These are the activations of a small neural network, seen along a few directions. Each row is one input.
In each table, some parts of the input vary, and every possible input appears once, in random order.
Descriptions start from the smaller parts, as in this example, which fits no table here: one of 5 places around a ring, together with either a single point or one of 9 places along a line or (one of 3 separate values, together with one of 4 places along a line).
Shared parts are said once, and a part with two or three values counts as separate values.
In the rows, 128 means zero.

Other details of the inputs vary at random and push rows far along three fixed directions, the same in every table; ignore that.

Rows:
R1: [148  80 180 157 120 157 123 142 120 124 141]
R2: [127 142 122 136 154 134 133 128 137  60 113]
R3: [125 145 130 122 103 122 128 125  90 197 145]
R4: [138 155 151 127 136 189 122 208 144  91  94]
R5: [137 173  96  89 140 140 163 143 137 176 116]
R6: [131 113 154 174 122 141  93 112  96  92 150]
R7: [127 203  90  82 149 135 146 135 111 148 116]
R8: [120 188  71 111 155 115 128 108 123 116 119]
R9: [131  80 160 168 114 134 128 115 117 107 153]
R10: [122 105 126 163 124  88 117  68 105 128 146]
R11: [130  74 162 158 122 127 117 103 118 110 144]
R12: [134 124 145 121 118 125 126 112 102 172 139]
R13: [140 107 162 136 118 143 127 129 109 156 137]
R14: [114 151  74 113 147 107 148 115 139 140 128]
R15: [127 132 116 105 140 119 134 127 156 116 114]
R16: [124 153 104 142 130 112 103  78  79 136 158]
R17: [141 118 164 132 106 130 119 134 116 146 144]
R18: [141 147 159  96 103 164 122 183  95 225 126]
R19: [139  83 165 166 118 111  98 111 121 106 142]
R20: [136 166  99  84 144 146 148 166 135 186 110]
R21: [122 116 123 139 135 132 147 129 160  88 115]
R22: [132 122 129 140 135 154 145 173 165 101 110]
R23: [124 118 122 130 124  92 111  89 101 157 146]
R24: [130 171  96  80 138 115 132 144 140 171 113]
R25: [123 130 100 110 146  92 130  96 155 103 123]
R26: [137  90 168 170 114 140 118 133 115 126 135]
R27: [121 137  98 125 144 102 146  91 152 107 115]
R28: [131 133 138 147 121 138 104  96  89 116 161]
R29: [128 116 137 120 119 135 132 123 100 169 153]
R30: [131  95 122 163 139  95 119  72 102 133 155]
R31: [138 125 144 134 129 148 130 173 169 101 100]
R32: [124 157 110  82 134 153 152 165 148 160 106]
R33: [134 119 150 120 127 184 148 202 167 109 109]
R34: [120 114 124 131 135 123 122 142 163  90 111]
R35: [117 104 127 163 115  81 113  73 105 120 157]
R36: [124 145 123 133 149 141 128 129 138  64 114]
R37: [116 115 126 129 130 123 134 132 166  79 119]
R38: [113 124 119 133 113  95 115  96  99 157 154]
R39: [121 133  89 132 153  92 134  87 151 108 112]
R40: [134 142 148  95 110 144 129 143  96 209 137]
R41: [118 106 120 142 142 129 131 135 161  87 111]
R42: [111 147  84 107 143 103 136 112 143 135 115]
R43: [127 109 122 138 145 131 132 137 160  95 106]
R44: [136 115 104 126 126 133 134 124 141  62  99]
R45: [134 145 138 111 109 119 129 114  95 191 147]
R46: [134 121 127 142 136 117 124 138 167  85 111]
R47: [131 151 126 135 148 151 125 160 137  78 104]
R48: [119 124 137 123 110 133 134 121 102 167 147]
R49: [116 153  85  99 140  94 128 115 143 137 122]
R50: [125  81 157 180 112 123 118 112 115 106 145]
R51: [118 187  73 101 157 118 136  95 125 111 124]
R52: [118 161  83 136 162  97 131  93 122  81 119]
R53: [124 132 150 122 102 147 122 160 105 181 136]
R54: [148 148 160 105 108 171 130 185  95 227 125]
R55: [133 127 159 109 116 170 132 204 172 107 109]
R56: [118 105 134 149 112  95 105  98 108 129 157]
R57: [118 122 127 136 112 101 130  82 100 150 153]
R58: [149 126 164 110 127 168 131 197 175 108  98]
R59: [127 101 130 156 127  83 107  70 104 131 150]
R60: [127 118 130 128 122 131 125 128 100 172 148]
R61: [118 140  97 119 135  92 139  97 154 100 128]
R62: [121 112 132 121 133 130 129 140 164  88 114]
R63: [125  85 168 164 108 149 116 150 119 121 139]
R64: [136  82 169 157 117 119 111 105 121 108 143]
R65: [109 139 100 112 135 113 145 113 149 116 121]
R66: [111 151  89  93 141 108 144 108 144 139 118]
R67: [127 207  84  82 145 143 138 129 117 155 122]
R68: [127 126 100 115 153 118 146 110 150 115 121]
R69: [121 114 126 119 136 120 127 132 168  80 117]
R70: [122 130 136 125 107 110 129 106 102 159 151]
R71: [144 123 118 125 118 160 127 173 144  80  86]
R72: [138 147 144 109 109 144 141 136  91 208 140]
R73: [142  99 193 152  94 161 107 186 126 129 135]
R74: [150  91 186 163 112 171 120 176 120 136 132]
Each input here is: one of 2 separate values, together with either a single point or one of 6 places along a line or (one of 5 places along a line, together with one of 6 places around a ring).
- The inputs of R3 and R57 match in every part but the choice among 2 separate values. If R39 is changed in the same way as R3 into R57, which row does it become? => R12
- The inputs of R45 and R31 match in every part but the choice among 2 separate values. If R9 is changed in the same way as R45 into R31, which row does it become? => R22
- Change only the place on the line of 5 in R58. List by row number the other rows that result. => R1, R12, R13, R64
- Change only the place on the line of 6 in R4. List by row number the other rows that result. => R6, R8, R16, R47, R52
- Change only the choice among 2 separate values in R10. List by row number the other rows that result. => R27

Rows:
R75: [115 111 101 146 158  93 136  73 163  46 125]
R76: [120 107 127 148 139 128 132 117 155  66 125]
R77: [121 182  84  85 145 144 149 186 177 110  85]
R78: [108 127  90 149 136  67 120  46 102 114 161]
R79: [129 141 157 110  90 149 114 157  82 189 148]
R80: [147 137 163 127 119 167 118 183 133 138 114]
R81: [113 174  65  91 151  81 144  74 137 133 130]
R82: [146 142 160 123 110 154 119 151  82 198 142]
R83: [142  76 184 164 113 150 113 125 103 117 144]
R84: [104 186  59  88 132  68 138  50  86 190 158]
R85: [142 143 161 106  99 144 108 150  83 194 141]
R86: [120 189  83  87 139 131 151 138 123 181 122]
R87: [128  51 146 211 141 116 113  89 143  23 133]
R88: [118  69 151 184 105  95 109  38  64 124 186]
R89: [129 127 130 116 134 143 129 161 175  67 100]
R90: [142 149 153 114 100 142 107 152  78 199 141]
R91: [126 181  82  91 150 140 143 180 176 111  79]
R92: [136 144 158 125 105 153 112 161  80 198 143]
R93: [129 169  90  77 156 157 167 171 181 114  83]
R94: [135  74 166 119 119 157 139 208 212 118  89]
R95: [114 121  87 159 146  69 122  41 100 117 155]
R96: [142  88 192 158 105 140 102 120  77 150 163]
R97: [134  23 202 181 110 146 132 176 204  65 111]
R98: [137 125 124 136 141 141 135 133 134 117 112]
R99: [140 134 163 119 116 151 116 157 114 157 132]
R100: [109 158  48 113 168 101 161  94 163  91 105]
- What do these inputs look like to the network? => either one of 2 separate values or (one of 4 places along a line, together with one of 6 places around a ring)
